These are the activations of a small neural network, seen along a few directions. Each row is one input.
In each table, some parts of the input vary, and every possible input appears once, in random order.
A made-up example of a description, with smaller parts first: ring(8) and (point or ring(9) or (values(2) and line(6))).
Shared parts are said once, and a part with two or three values counts as separate values.

Other details of the inputs vary at random and push rows far along two fixed directions, the same in every table; ignore that.

A family of inputs:
r1:   -7    5   31  -15   11 -117   -7   -2   22  -18  -28    7   43
r2:  -2 -11   5   3  21 -63 -13   3 -24  10 -12  17 -22
r3: -13  35  -1 -31 -22 -10   7   6  21 -14 -10 -49  59
r4: -18  52   3 -12 -13  -2  15  -4  24 -27 -13 -33  60
r5:  52 -55 -19  26  33   6 -20  -2   3   3  17  56 -66
r6: -17  36 -22  -6 -13  44  26   9  -9 -20   5 -20  21
r7: -14  30 -24 -12 -41  38  11  -2  26  -1  31  -6  26
r8:   5 -31  23  11   8 -64 -23  -3  12 -13 -32   6 -24
r9:  11  -6  35  -4   8 -68  14   9  19  10   8  47 -11
r10: -33  15  23  17 -28  18  15   1  33  21  -3 -35  26
r11:  20 -36 -47 -16  18 -19  -6  17 -46  -7  14  71 -64
r12:   5   3 -30  -5 -13  86  -1 -17 -42 -10   2  12 -14
r13: -20  28   4  -9  -9   9   8   8  -6  14 -10 -58  26
r14:  43 -43  22  10  37 -26 -14 -22 -18   8  15  56 -17
r15:  -2 -19 -50  11 -35 100   0  -5  13  12  22   5 -53
r16:   4 -10 -61  -7 -20  98  -6  23 -39   9  12  -9 -50
r17: -36  41  45 -21 -16 -46  27  11  32 -12 -23 -83  88
r18:  -1 -30  28 -11  11 -54 -18 -21 -23  -4 -22  20   3
r19:  19   8  18   7  36 -45  -3   3 -19   7 -19  36 -32
r20: -16  23   6  22   8  18  10  -4  12  15  25 -44  45
r21: -12   3  16 -24 -16  28  -5 -14 -14  -1 -14 -40  33
r22:  33 -37  13  25  44 -29  -9   8   1  15   9  45 -32
r23: -13   5  13  -2 -23  18  -5   1  26 -11 -24 -66  14
r24:  12  -4  29  13  29 -38  -2   8  -3  -2 -33  26 -26
r25: -22  26  26  17 -15  13   3  -9  36 -24 -34 -58  30
r26:  22 -28  39  -2   5 -35  -7 -24  -3  21  -4  56 -19
r27:  34 -12   6  -5  40 -55 -11  -1  20  -7  25  51   1
r28:  -3   9 -60   7 -28  97   5   4 -28  34  43  18 -46
r29: -15  16   1   6   6  14  21   4  19  -9  35 -29  49
r30: -16 -15 -71   6 -24  87 -12  14 -45   0  18  -2 -47
Each input here is: values(5) and (point or line(5)).
The inputs of r14 and r26 match in every part but the values(5) part. If r29 is changed in the same way as r14 into r26, which row does it become?
Answer: r9
Change only the values(5) part in r13. List by row number the other rows that result.
Answer: r2, r19, r20, r28
Start at r8 and move only the line(5) part, one step at a time. The first step leads to r30. Which rows follow, in order?
Answer: r2, r11, r1

A family of inputs:
r31:  25 -44  61  25  27 -44 -21 -20  26   0 -25  16  -9
r32:   3 -29  -2 -17  -5  -1 -28  -8 -36  -4 -28   2 -23
r33: -54  66 -29 -26 -53  37  22   9  19 -38   1 -70  80
r34:  -1  -9  30  -9   7 -79 -16   3   9 -16 -63   7 -27
r35:   7 -33  51  26   4 -55  -8  -8  38  19 -21  24 -33
r36: -21  24  -6   6 -31  17  15  -6  44   8  33  -8  38
r37: -18  27  18  12   9  29  12 -10 -27   9   7 -43  45
r38:  18 -25 -72  27   8  81   4  20 -28  28  54  53 -88
r39:  17  10 -19 -22 -10 -14   4  22  24  -1  18  37 -18
r40:  25  -8 -80   0   6  70   0  41 -27  18  34  38 -90
r41:  38 -20 -73 -26   3  94  -6 -14 -71   4  53  87 -56
r42:   18  -15   80    1   13 -123   -7    7   54    6  -57    6  -21
r43:  13 -12  25  -5  42 -87  -2   6 -33   3 -22   6   7
r44:  11  -7 -20 -37   2 -20  -4  -4 -35 -15  15  31   8
r45:   2  10  -5   4  -6  33   9 -23  27 -10  32 -14  53
r46: -40  33   7  33  -5  67  17  -8  26  -3  26 -98  81
r47:  15 -31  61   4  20 -44 -14 -27 -15  12 -43  25  -7
r48: -57  64 -28   3 -31  38  24  20   6 -20 -14 -99  60
What do these inputs look like to the network?
Answer: values(3) and ring(6)
The inputs of r40 and r38 match in every part but the ring(6) part. If r39 is changed in the same way as r40 into r38, which row does it become?
Answer: r36
Change only the values(3) part in r34. List by row number the other rows that result.
Answer: r33, r48
Change only the values(3) part in r32. List by row number the other rows that result.
Answer: r43, r44
